A small network was trained on made-up records. Each row is its average activation on records with the value named, seen along a few directions.
Related values have similar rows: they may be neighbours, one step apart, or belong to one group.
Strong random noise was added to every row along 17 fixed directions; ignore it. To show where, here is one row again and again, with new noise each time:
[ -49  374  -61 -499 -321  122    5  132  -75  167  127  -58   45 -175
 -434 -226  189  -49 -299 -114 -122  200 -550  -40 -199  211  287 -429
 -106  -69   51  202]
[-425  255   48   87 -621 -119  347  427 -247 -105 -174  -26  566  -23
 -558 -111  -30  -52  -29 -172  206  140   36  174 -313  -30  -45  -36
  136  319 -234  297]
[ 239  -96    0  236  334 -425   -4 -440  -35  -65  168 -308  -84 -117
 -328  263 -198 -132  324  186   64   60  118 -213  -35  355 -381  284
  159 -379  192  310]
[-242   78   -3 -156   71 -492  176 -190  -55 -374 -181 -711 -228 -293
 -273 -469   36  161  162  183  131  -85 -106  365 -574   95 -437  218
 -112 -268 -225 -287]
[-140   56  339  407 -221 -138   75  327 -222  298  167 -375   64  -30
  421  -13  732 -424  331  344  208  -67   56   52  -73  180 -331   93
  -99 -251  -45 -125]
[ -92  247  457 -148   -5 -138  -99  -61 -513 -255 -207 -135  707  -75
 -184  475 -419  275 -354 -189 -113  -39  152 -197  284   37 -186 -452
 -112  105 -263  361]
[-272   97  -61 -163 -134  146  -55  -86 -281  -18  175  -15   69   64
 -169 -115  133  104  633 -265 -194   73 -269  395  -85 -256   -2  223
  -12  383 -161 -236]
[-137 -124   85   58  -22  196 -321   41  -26  279  269  680  -28 -514
  396  258 -122  107  399 -498 -552    1 -232  250  102  192  -16 -151
  206  291  308   65]
[  34 -364  -23  -11  -71  -19  111  -36 -403   74  243 -466 -443 -228
  264  434 -242  -69 -105 -359  371  -85  385  -42  844  159 -169  353
  -60 -154  591 -112]
[-204   46  -26  312 -142  250   12 -337  -57 -142  -76  176  208  343
  270 -157  -11   27  187 -303 -356  171 -222  472  613 -199  302   72
   88  442 -149 -537]
[-276  -37 -358 -250  339    1 -504 -113  -90  -19 -207   35 -594 -183
  210  237  231  390  107  233 -350 -141  369   74 -179 -468   80 -181
    1   86  -90  -71]
[ 385  461  121  357  -79  437 -527 -400  325   82   -3 -297 -335  234
 -170   20  176 -158 -332   37 -564 -256  169 -109  -17  -19  -40  -53
  582 -108 -372 -225]
[ 314 -303 -136   79  245 -187 -289 -291  246  112  243   48 -213  -89
  342   46   10 -109  221 -189 -259  131 -356   99  679   98  296   78
   19 -170  546 -226]
[-407   60  -45  460 -486   44   33  172   36 -104 -351 -245 -116   30
 -163  -24    3  134    1 -101  124  -90  343  668  234 -177  -84   73
  110   99  -67 -180]
[ 198   44   42 -121  351  336  201  -35 -239  -82  165 -197 -227  152
  247  138   47  304 -278  222   34 -347  242   65 -122   65 -318 -590
  -68  150 -137  -33]
[  -4  216 -364 -275 -253  570  310 -361  286  -70  123  150 -279  288
   51 -196  -57   65 -119  108 -229  217 -509  120  139   41  121 -443
  -15  -24  -23 -393]
[-160  434  146  206  293 -269    0 -482  103 -394 -516 -214  145  254
 -718    5 -148   39  -82  494 -151   60  260   44 -533 -181 -290  162
  -40 -154 -676  131]
[ 536   51  474 -296  174  -56 -412 -113 -244  131  380 -647  474  403
 -137    5  106 -219  133 -257  125  -31 -303 -430  615 -165  164  403
 -230 -222   31 -135]
[-353  202  -93 -452 -278  243   -3  -66 -133   46   21 -118 -611 -411
 -371  -59 -190 -171 -133 -349  -79   -7  231 -228 -529 -132 -208  776
  201   32 -138 -177]


PEP, 10 values:
bazos: [ 595 -133 -235  -38  429  196  -41 -305  519 -173  294  267 -325   67
  -16   28 -271  282  208  103 -381 -301 -291  357 -112  -72 -190 -600
  183  176   90 -111]
sodi: [ 872 -461 -521  200  479  -24  -73 -113  199  -43  529   45   -5  563
 -517 -135 -182  187  477 -249   91 -211   27  -17   38 -148  345  138
  640  555  270  271]
fel: [-152 -103 -515 -157 -165 -271 -460   19 -238  -12   85  278  -27 -367
 -153 -305  311  248  580 -495 -397   21 -263  249 -449  -75  530  104
  460  636   14  156]
riva: [ 415  180  161   84 -567 -126 -277  238  182  -33   25 -379  368  190
 -320 -114  234 -233  -21 -378 -116 -105 -319   66  188 -140  268   64
  221   51 -127 -117]
zenos: [ 348 -319 -322 -308  490 -274  404 -222 -588  -65  363  115 -408 -382
  578  598   88 -331 -208   17   12   99   20 -376  275  428    2 -237
 -216  122  521  171]
fonoz: [ 319 -135 -262  -29  272   63 -568  -85  126   56 -179 -502 -348  113
 -277  219 -235  557 -191  351  412 -287  638 -490   36  -53  -32 -155
  192 -570   93  399]
bofor: [  17  162  116   38 -194  498  332  297 -122   88   78  158   16  410
  -58  218  111 -300 -213  -40  118  -68  283   18   72 -404  -12  120
 -101  443 -254 -129]
roza: [ 225 -131 -270  120  160  383  326 -207 -272 -297   84 -258 -371  272
  162  387 -182  456  -41  269   95 -391  579   96  -80   21 -472 -505
  285  281 -285  -63]
giz: [ 495   51  339 -131  337   31   59 -223  203 -272   52 -373 -231  114
   95  198  -71   11  103  115  -30 -291 -129  249   -7 -148 -490   85
 -402 -221 -144 -411]
pegiv: [ 118 -112 -283 -254 -478 -223  145  295  105 -178   37  -62   78   12
  -50    2  -35 -298 -285 -120   96   22  123 -519   47 -292  187  168
  420  160   58   -6]
The values of PEP form a 2 by 5 grid.
Question: Fewest steps between bofor and fel?
Answer: 4
Each value of PEP is a pair of two hidden parts, and every pair occurs once (2 first parts, 5 second parts).
Question: pegiv and fel share the first part; pegiv and bazos share the second. Which value has the first part of bazos and the second part of fel?
Answer: zenos
Question: sodi and roza share the first part; sodi and bofor share the second. Which value has the first part of bofor and the second part of roza?
Answer: fonoz

KAGE, 10 values:
gil: [ 497 -149  -84 -168  -99   69 -719 -227  175  288  332 -548 -373  121
  436  621  347  -84  442  298   -9 -130  -56 -582  665 -117  -93  -35
 -109 -859  346  -99]
lumuz: [ 116  533 -320 -125 -639   58  438  -57  -87 -222  228  298 -196   19
 -260  674  438 -970   21  -29 -796  260 -148 -126 -384 -447  -82   33
  504  740 -440 -219]
rem: [-600  156  553   96 -208  312  -91  523  210  365 -401  758  384 -366
   68 -301 -293   74 -437 -178  145   78    7   41 -229  194  118   70
 -305 -156  -54  265]
teru: [ 202  458 -547 -130 -240 -539  140 -517  441 -330 -113 -132 -172  111
 -732  -88  432 -567  114  501 -586  493 -729   49 -355  -87  278 -185
  183 -186 -232 -124]
zosov: [ 349 -169  335  -72  685  220 -608  117  424  315   57  288  190  234
  639   25  108  420  166  551  -25 -324   -7 -408 -132  -70 -131 -546
 -288 -499  -23  138]
fadi: [-521   67  146 -147  314  358 -547 -106 -907  312   11   87 -191 -259
  196  315  246  532  357 -163 -111 -150  338  189  -32   66   45  -39
 -294  237 -140  280]
dadiv: [-329  -58  246  291 -475 -313  -83  351    7  128 -181  -53  358  -58
   16  138  116 -258  263  -75  245  154   75  185  367  -89    1  362
 -171 -186  164   35]
ren: [-233  296  629  410   -7  462 -332  737 -393  563 -140  304  352 -132
 -306  -10  228  468 -355 -194  186 -377  374  584 -256  351   52 -669
 -195  317  -90  811]
ripo: [ 432  164  635  100  136  396 -422  142   55  548  430 -137 -331 -391
 -202   96  -48 -192 -335 -342 -110 -404   44 -120  -34  532 -262   42
  116 -318  230  339]
sas: [ -27  -97  104  563 -640 -120 -130 -120  378 -238 -301 -457  320  187
   93  305 -473  102  209  -55   75   50  226   38  834 -159 -398   73
  361 -414   50 -346]
The values of KAGE form a line.
Question: List every value one step from teru, in the order listed.
Answer: lumuz, dadiv
Question: List every value one step from ripo, in the order listed.
Answer: rem, sas
Question: List every value one step from gil, in the order listed.
Answer: fadi
